[-41  -3  -2   3   0 -39] >> -2

[-17   8   0  -5  43] >> 8

[[-25   1  12  16  42  33 -10]
 [ -8 -32  -6  -2  13  -2 -16]] >> -2

[-13 -22  39  12] >> -13

[[  2  -7 -22 -15 -39]
 [ 34 -18  10   4 -16]] >> -18

[[-26 -36 -30   5  12]
 [-19 -26 -21  13   3]
 [ 31  46  36 -16 -18]] >> 46

[[-45   0  -9   0 -20  21]
 [-34 -13  11  22   0   0]
 [-43 -15 -29 -27   0  -6]] >> -29
---
34	11	9	16
37	11	5	15
-> 15

6	9	-13	2	-6	8	30
11	13	4	-15	-17	-14	13
-3	5	-9	2	-35	-3	5
-> 13

10	21	0	21
8	19	-22	21
5	3	35	-20
-> 21

-11	46	18	15	43
23	-6	2	-14	-15
9	5	-2	-15	10
-> -15

3	26	10	13	3	13
10	13	10	6	42	6
0	23	23	0	0	0
-> 6

-29	-18	-17	-18	-18	-21
-35	-26	-17	-27	-23	-27
-> -27

-2	43	4	1	1	-4
3	2	13	27	1	-3
-7	-1	6	15	-7	-4
-> -3

-12	29	-12	25	33
-36	-8	-3	30	30
-> 30

-9	2	-28	13
-10	-40	16	-12
-> -12

-34	35	-11	12	1
-33	43	-24	16	-9
-33	46	-35	8	12
-> -9
---
[[5344 6486 6853 4698 6370 4520]
 [8268 7358 6302 8103 7933 3983]
 [5488 5938 5375 6759 6818 2741]] out 3983

[[8 6 3 2 1]
 [8 6 4 6 2]] out 1

[[5608 5378 6363 6272 6462 7526 6141]
 [5869 5221 6278 7805 9586 4987 5147]
 [8785 9950 6177 4903 2844 4259 7923]] out 5147

[[42 71 24 59 42]
 [65 80 13 48 39]] out 42

[[ 88 199  26  34 134 115  75]
 [ 10 104 165  73  46 131  26]
 [ 21 140  92  63  72 141  99]] out 26

[[212 146 153 177  26  82 107]
 [157  53 188  85 186 137 143]] out 107
---
[[-28 -33 -19 -45 -16 -15]
 [ -3   0 -20  20   5 -25]]: -28, -25

[ 37 -20  17 -10  16 -25  31]: 37, 31

[-19   6  42  23]: -19, 23

[[ 16  -6   9  -9  -1  -6]
 [ 21  33  -2  44  10 -37]
 [ 29   9 -12   3  14 -18]]: 16, -18

[ 37   1 -16 -23 -43]: 37, -43

[-33  -8  -1  -3   0  -2   9]: -33, 9

[ 37 -47   3  19 -28  42  43]: 37, 43

[ 15   2 -40  -9  14]: 15, 14
---
[-14  28  10  24   1 -13 -33] 10
[ 45  -9 -14  31  28 -12 -43] -14
[-38   1 -18   1  -2 -13  -7] -18
[-40  19  -4 -10  -6   6  -7] -4
[ 10  -5   5 -15 -37  24 -18] 5
[  2  -4 -10  17 -18  27 -38] -10
---
1908,8273,5419,5071,4341,7610,3739
5065,2686,3927,3731,4847,5206,6865
→ 2686

-12,76,571,-617,251,648 → -12

620,179,814,699 → 620

52,88,48,26,68,14 → 26

30,39,70,63,28,41
37,11,37,5,30,14
72,33,52,32,93,60
→ 11

253,162,194,71,17 → 71

77,3,30,94,38,35,49 → 30
---
[ 35 -24  -3 -13  24 -11 -22] Out: 35, -22

[ -5   3   0  -1  -6 -47  -2] Out: -5, -2

[[  2  22  38 -15   0   0  -2]
 [ -1 -28  -8  -4   4  -2   0]
 [-25  14 -18   1   8   1  -2]] Out: 2, -2

[-21 -16   3 -35] Out: -21, -35

[ 36   1  10 -30  -2  17 -42] Out: 36, -42

[-44  -7   3   9] Out: -44, 9
---
-11.419,1.564,-10.721,11.236,-12.044,-6.082 result: -6.082
-1.1,-0.7,1.7,-0.9,0.8 result: 0.8
-0.5,1.0,0.3,0.3,-1.9,-0.1,1.6 result: 1.6
16.194,-12.060,-10.940,14.749 result: 14.749
-0.089,0.195,-0.006,-0.021,-0.146,0.057,0.047 result: 0.047
0.148,-0.114,0.061,0.127 result: 0.127
---
array([-0.8,  1.0, -1.4, -1.5]): 1.0
array([-145.32,  119.14, -103.34,  153.65,   84.36,  -66.80,  177.38]): 84.36
array([-12.2,  18.9, -11.8,  17.8,  -9.9,  18.0,  -9.4]): -9.9
array([-1.381,  0.106,  0.588,  1.395,  1.121, -0.797,  0.259]): 1.121
array([ 1.20, -1.78,  1.27, -1.55]): -1.78
array([-0.04,  0.17, -0.03, -0.09,  0.12, -0.12,  0.02]): 0.12
array([-170.26,  141.58,   -1.25, -166.24,  170.21,  166.36, -181.35]): 170.21
array([-1.05, -1.16, -0.41,  0.31, -0.26,  1.64, -0.16]): -0.26
